Each row below holds a small network's activations on one input, seen along a few directions.
In each table, some parts of the input vary, and every possible input appears once, in random order.
A made-up example of a description, with smaller parts first: one of 2 separate values, together with either a single point or one of 11 places along a line or (one of 5 places around a ring, together with one of 6 places along a line).
Shared parts are said once, and a part with two or three values counts as separate values.

Rows:
row 1: [ -5  -8 -28  27  -8 -16  11  -1 -35  13  16  -9]
row 2: [-23  35   2  30   9  52   3 -17  -5  -7  11 -18]
row 3: [ 17 -25  14 -51 -12  10   3  -3  12   8 -19  -1]
row 4: [  2 -31 -40   1 -10 -23  11  13  -4  -7  11  -7]
row 5: [ -5   8 -24  50  10  20 -13  18 -34  13 -16  -5]
row 6: [-21 -25  42 -25 -41 -10 -16  29  25 -17 -17  17]
row 7: [  7  31   4  -9  13 -10  24 -15 -12  26   9 -22]
row 8: [-16  -9  10  -8 -12 -25  12   5  29 -23   5 -24]
row 9: [ 12 -36 -19 -37 -17   2 -35  48  15  13   7   3]
row 10: [ 32  -2   2 -20   1 -18  32  -5  22  -1  -2 -16]
row 11: [ 13  34  11  29  28  30  13  11 -14  18 -15  11]
row 12: [-20  34  28  13 -12 -15   1 -12 -10 -18  19 -24]
row 13: [  6  -6  -2  -1  49   3 -48 -73  11 -19  -8  94]
What is each input in this table made of?
Answer: either a single point or (one of 3 separate values, together with one of 4 places along a line)
A walk changes only the place on the line of 4. It starts at row 2 and steps to row 12. List the rest of the walk in order.
Answer: row 8, row 6

Rows:
row 14: [-13  20  22 -11  16   5  14  -2 -13 -13  27  -3]
row 15: [ -2  -3   3  -3 -32  17  14  22 -14  18 -21 -19]
row 16: [ -7  -1  -5   4 -23  34  17  29  -3   8  -6 -17]
row 17: [-25  16   2  19  16   4 -15 -25  26 -11  -2  22]
row 18: [  9  33  11   2  12  -6  14  12  11 -15  15 -23]
row 19: [ 25 -13 -25  11  11 -23   4  -8 -20  19  -6  12]
row 20: [-11  14  -9   7  13  27 -37  -9   6  -4  -7  21]
row 21: [-20   7  13  15  14  -7 -19 -31  12  -6 -20  13]
row 22: [ -7  13   1   5   3  13 -40 -16  -7  -1 -25  23]
row 23: [-12   7  20  13  11  10  13 -33  10 -10  17   9]
row 24: [ 21 -55   2 -75 -22 -21 -14   0  37 -24   1  12]
row 25: [ 14   1 -17   3  17  26 -10   8  -8  23   0  36]
row 26: [  3  18  -4  -2   4  10  40  16  16   1 -12 -23]
row 27: [-17 -11  -4  10 -31  -4 -12  16 -19   7  -2 -28]
row 28: [ 19   0  -8  -3  10  10 -15   0 -19  33 -17  32]
row 29: [ 21  -8 -33  16  16 -10   8   0  -5  14  11  16]
row 30: [-20  -6 -17  16 -28  11  -6  22 -10  -4  17 -21]
row 31: [  9  11   5  -6  -4  -4  37   9   4   5 -28 -29]
row 32: [ -2 -11 -30  26  -4 -22  -4  11  -6   3  29  -7]
row 33: [  0 -16 -17  24 -11 -35  -8   7 -17   8  10  -7]
row 34: [ -8  14  39 -11   9  -8  12  -3 -22  -6   9  -3]
row 35: [ 11  24  26   1   5 -16  12   9   0 -12  -3 -25]
row 36: [ 19 -56  -6 -69 -11  -7 -11   7  46 -31  15   9]
row 37: [ -7   1  30   8  10  -3   8 -41  -4  -3  -1   0]
Changing only one part turns row 36 into row 24. The same change can be made to row 26. Which row results?
Answer: row 31
What is each input in this table made of?
Answer: one of 2 separate values, together with either a single point or one of 11 places around a ring
Change only the place on the ring of 11 in row 26. List by row number the other rows that result.
Answer: row 14, row 16, row 17, row 18, row 20, row 23, row 25, row 29, row 30, row 32

Rows:
row 38: [ -3   0 -16  14 -19  10   5  28 -18  16  -5 -18]
row 39: [  2   7 -14  24  21  -5 -18 -13  -7   9   2  25]
row 40: [  0   7   4  17  -2  -9  26  11 -15  -1  11 -18]
row 41: [  7   1 -19  13 -10   5  11  28 -23  18  -8 -18]
row 42: [-12  16  16  16  -3  -4  13  -1  -4  -6  -1 -23]
row 43: [ 25 -69  -4 -92 -26 -21 -20   9  51 -31  13  11]
row 44: [ 33 -68 -10 -89 -20 -25  -8   7  52 -29   5  12]
row 45: [ -9  12   2  17   7  13 -21 -20  -6  11 -10  24]
row 46: [ -4  19  16  10   6  -6  22   1  -8   2   3 -17]
row 47: [ -3  24  17   8  17  15   8 -11   0  -1 -10   3]
row 48: [ -2  14   0  13  17  10 -12 -16  -7  13 -10  27]
row 49: [ -8   6   6  19 -11  -4  17   8 -12  -4  10 -24]
row 50: [-11   5 -12  28  14   2 -25 -22  -5   4   3  21]
row 51: [-15  26  14   3   9  19   1  -9   4  -2  -4  -4]
What is each input in this table made of?
Answer: one of 2 separate values, together with either a single point or one of 6 places along a line
Changing only the choice among 2 separate values turns row 45 into row 48. The same change can be made to row 49. Which row results?
Answer: row 40
Change only the choice among 2 separate values in row 44. List by row number the other rows that result.
Answer: row 43
